These are the activations of a small neural network, seen along a few directions. Each row is one input.
Each table varies a few parts of the input and shows all the possible inputs, shuffled.
Descriptions start from the smaller parts, as in this example, which fits no table here: one of 2 separate values, together with either a single point or one of 9 places around a ring or (one of 4 places along a line, together with one of 5 places around a ring).
Shared parts are said once, and a part with two or three values counts as separate values.
In the rows, zero is written as 128.

Other details of the inputs shift rows strongly along three fixed directions, in all tables alike. That doesn't count.

Rows:
r1: [ 59 125 185  55 151 122  78 115 158 214 224]
r2: [122 136  89 134 123  86 109  97 117 107 122]
r3: [126 142  87 142 127  85 114 100 121 109 122]
r4: [124 139  83 138 120  87 114  98 116 104 122]
r5: [ 56 126 189  35 171 159  69  91 130 233 249]
r6: [138 146 112 121 147 180 133 110 101 120 116]
r7: [149 125 136 133 144 156 137  92  90 120 118]
r8: [149 140 102 122 137 169 136 105  95 115 102]
r9: [111 126 123 135 108  88 124 171 170 122 130]
r10: [154 126 132 130 132 159 140  98  85 113 119]
r11: [147 124 137 134 138 161 137  96  89 121 118]
r12: [140 114 171 138 118 162 156 170 137 134 112]
r13: [139 147 118 118 141 173 135 101 103 123 102]
r14: [107 125 132 132 110  86 126 169 170 129 128]
r15: [140 146 104 123 141 177 134 111  98 114 111]
r16: [142 144 111 114 143 174 133 112  97 113 116]
r17: [158  93 182 146 120 142 155 149 125 135 135]
r18: [147 105 166 140 121 167 152 175 137 140 128]
r19: [ 72 135 155  52 163 125  68  58 101 183 219]
r20: [143 148 105 116 148 174 133 106  97 111 114]
r21: [143 113 167 138 117 165 153 173 138 131 118]
r22: [105 127 126 140 112  92 123 170 175 131 133]
r23: [150 107 177 135 122 159 156 163 143 143 118]
r24: [121 115 117 140 113  82 125 161 168 134 132]
r25: [145 114 169 138 124 163 156 171 141 129 119]
r26: [106 159  67 119 124  95 105 102 132 112 110]
r27: [129 110 133 157 112  68 127 150 157 129 137]
r28: [159  93 180 153 123 142 155 148 125 132 124]
r29: [154  94 181 152 119 147 156 149 126 139 133]
r30: [107 126 127 139 114  90 124 170 175 129 133]
r31: [133 111 128 156 110  65 128 151 155 122 133]
r32: [130 107 129 157 107  70 131 148 155 122 133]
r33: [148 109 161 146 128 165 155 170 141 136 123]
r34: [155 126 134 126 134 157 140  96  85 111 120]
r35: [121 139  84 142 128  85 111  95 120 106 116]
r36: [116 115 114 143 109  87 123 161 166 138 131]
r37: [132 153 112 121 139 172 138 107  99 110  97]
r38: [119 116 115 144 115  83 124 159 170 136 131]
r39: [152 128 138 133 138 161 138 100  89 124 124]
r40: [132 152 122 115 147 173 137 105 102 116 105]
r41: [127 113 154 123 127 110 120 126 127 144 158]
r42: [114 152  63 114 130  94 104 102 126 111 120]
r43: [133 150 116 118 139 179 134 112 101 113 109]
r44: [102 165  73 113 133  93 107 105 132 104 114]
r45: [130 110 127 156 105  68 125 152 153 125 134]
r46: [149 106 177 132 119 159 155 165 141 142 118]
r47: [109 159  67 115 123  93 104 102 130 110 110]
r48: [ 99 168  66 122 130  94 107 105 133 103 107]
Description of these inputs: one of 6 places around a ring, together with either one of 3 separate values or one of 5 places around a ring.
- Changing only the place on the ring of 6 turns r23 into r47. The same change can be made to r20. Which row results? => r18
- Change only the place on the ring of 5 in r38. List by row number the other rows that result. => r1, r30, r33, r40
- Change only the place on the ring of 5 in r46. List by row number the other rows that result. => r9, r14, r16, r42
- Change only the choice among 3 separate values in r11. List by row number the other rows that result. => r4, r39

Rows:
r49: [133 121 120 144 121 126 133 147 138 128 122]
r50: [140 134 121 134 128 141 136 113 105 106 106]
r51: [124 118 137 130 127 135 127 144 137 146 143]
r52: [130 123 141 145 123 117 137 138 136 123 118]
r53: [137 116 129 134 120 127 132 147 134 132 134]
r54: [131 116 141 136 128 121 130 135 135 136 141]
r55: [116 139 122 101 149 145 109 101 112 147 156]
r56: [122 128 131 132 129 126 131 144 144 131 126]
r57: [111 141 121 102 149 146 107 101 114 150 156]
r58: [131 115 134 138 121 121 129 139 133 130 136]
r59: [129 118 150 129 125 116 131 134 132 130 135]
r60: [ 90 159  47 127 110  21  89 117 163  96 122]
r61: [135 113 138 140 120 126 133 142 132 131 135]
r62: [127 117 142 137 130 125 129 134 135 139 141]
r63: [130 123 140 129 117 124 135 145 136 125 125]
r64: [121 125 144 124 120 128 129 143 138 133 132]
r65: [100 129 147  75 156 156  96  86 116 190 179]
r66: [121 124 146 125 119 130 130 144 138 134 133]
r67: [142 144 110 128 128 137 137 115 111 102 102]
r68: [ 69 160  56 112 125  35  77 114 168 123 148]
r69: [129 119 125 133 121 126 127 145 136 134 135]
r70: [132 113 140 131 122 122 129 136 130 135 144]
r71: [145 137 120 139 133 137 139 110 107 104 101]
r72: [123 121 152 135 127 122 132 136 135 135 133]
r73: [133 144 120 123 135 142 131 112 114 114 113]
r74: [134 122 122 145 125 125 134 146 140 128 122]
r75: [128 114 153 131 124 121 132 126 137 149 123]
r76: [135 134 118 114 140 147 122 110 109 130 136]
r77: [129 120 133 141 126 119 130 135 136 132 134]
r78: [131 116 136 142 123 126 133 139 134 131 132]
r79: [139 114 138 137 123 120 134 137 131 129 135]
r80: [133 112 140 132 122 121 129 137 131 134 143]
r81: [138 146 112 129 132 140 136 113 113 107 103]
r82: [127 140 113 111 136 144 123 113 113 120 126]
r83: [124 133 122 103 141 148 114 107 107 140 150]
r84: [133 117 129 135 121 131 130 147 135 133 132]
r85: [129 122 145 136 125 115 132 134 134 128 128]
r86: [134 114 142 132 126 119 130 135 132 134 143]
r87: [133 118 127 147 120 120 134 140 134 125 125]
r88: [132 121 126 137 127 122 129 143 139 133 132]
r89: [125 122 147 123 120 126 131 143 136 133 135]
r90: [129 124 139 130 128 131 135 147 142 132 128]
r91: [154 136 114 142 127 134 144 112 104  95  94]
r92: [127 125 136 108 144 149 119  90 110 156 141]
r93: [131 141 114 114 138 142 126 113 115 117 121]
r94: [121 122 140 123 124 133 128 147 141 137 136]
r95: [129 135 121 107 142 147 118 107 109 137 145]
r96: [122 131 137 133 123 122 132 141 142 129 124]
r97: [126 147 110 125 130 141 129 112 114 113 110]
r98: [129 120 146 129 121 127 136 135 143 145 115]
r99: [120 121 136 120 127 124 126 134 148 151 127]
r100: [135 149 106 135 130 137 135 114 116 103  97]
r101: [137 136 123 137 131 143 137 112 107 109 105]
r102: [125 121 139 135 119 116 130 137 132 125 128]
r103: [159 136 101 153 119 131 149 118 103  82  79]
r104: [151 132 118 141 125 138 143 116 103  98  97]
r105: [105 145 123  97 146 149 111 105 117 142 147]
r106: [118 124 141 126 128 135 130 146 142 138 133]
r107: [130 145 115 128 130 146 133 116 114 112 107]
r108: [115 143 114 105 139 144 115 109 116 128 135]
r109: [132 135 118 123 142 136 122 101 109 125 133]
r110: [127 120 146 141 121 124 136 140 134 128 124]
r111: [127 122 132 126 122 125 131 147 139 128 130]
r112: [129 123 140 130 129 131 134 147 143 131 128]
r113: [135 123 130 133 122 123 137 148 141 121 120]
- Describe the family of inputs behind these rows. => one of 5 places around a ring, together with either a single point or (one of 2 separate values, together with one of 6 places around a ring)
- Changing only the place on the ring of 5 turns r99 into r65. The same change can be made to r90. Which row results? => r55
- List by row number the other rows that have the place on the ring of 5 in common with r70. => r54, r58, r61, r62, r77, r78, r79, r80, r86, r87, r92, r109
- Change only the place on the ring of 5 in r97. List by row number the other rows that result. => r51, r87, r105, r110
- Change only the choice among 2 separate values in r73. List by row number the other rows that result. => r81
- Change only the place on the ring of 6 in r91. List by row number the other rows that result. => r72, r85, r102, r103, r110
- Change only the choice among 2 separate values in r102. List by row number the other rows that result. => r50

Rows:
r114: [ 78 113 128  91 132  58  79  88 159 190 202]
r115: [128 140  97 178 124  93 134 107 118  91  76]
r116: [133  90 251 125 143 232 153 178 116 183 200]
r117: [ 54 135 120  77 125  78  71 126 153 150 222]
r118: [138 117  72 175 125  78 121 155 149 115 127]
r119: [ 95 147  82 123 108 101 126 179 194 120  90]
r120: [140  96 142 113 126 112 112 153 136 154 166]
r121: [121 195 107  84 194 200 112  18  37 102 130]
r122: [144 109  99 189 112  68 137 130 158 131 108]
r123: [139 136 104 146 104  86 129 107 112  91  77]
r124: [140 166 120  79 148 232 149 116  94 135  83]
r125: [202 101 196 177 118 191 210 174 112  78  64]
r126: [ 51 127 145  84 130  55  71  93 149 166 188]
r127: [170 137 124 157 106 101 160 147 125  70  73]
r128: [149 109 101 154  95  56 126 125 154 130 111]
r129: [163 131  96 160  92 119 151 162 120  70  91]
r130: [115  94 251 123 137 228 159 226 191 214 155]
r131: [145 163  68  68 185 216 104  20  24 113 141]
- Changing only one part turns r122 into r114. The same change can be made to r116. Which row results? => r117
- Describe the family of inputs behind these rows. => one of 3 separate values, together with either a single point or one of 5 places around a ring
- Change only the place on the ring of 5 in r123. List by row number the other rows that result. => r120, r127, r128, r129
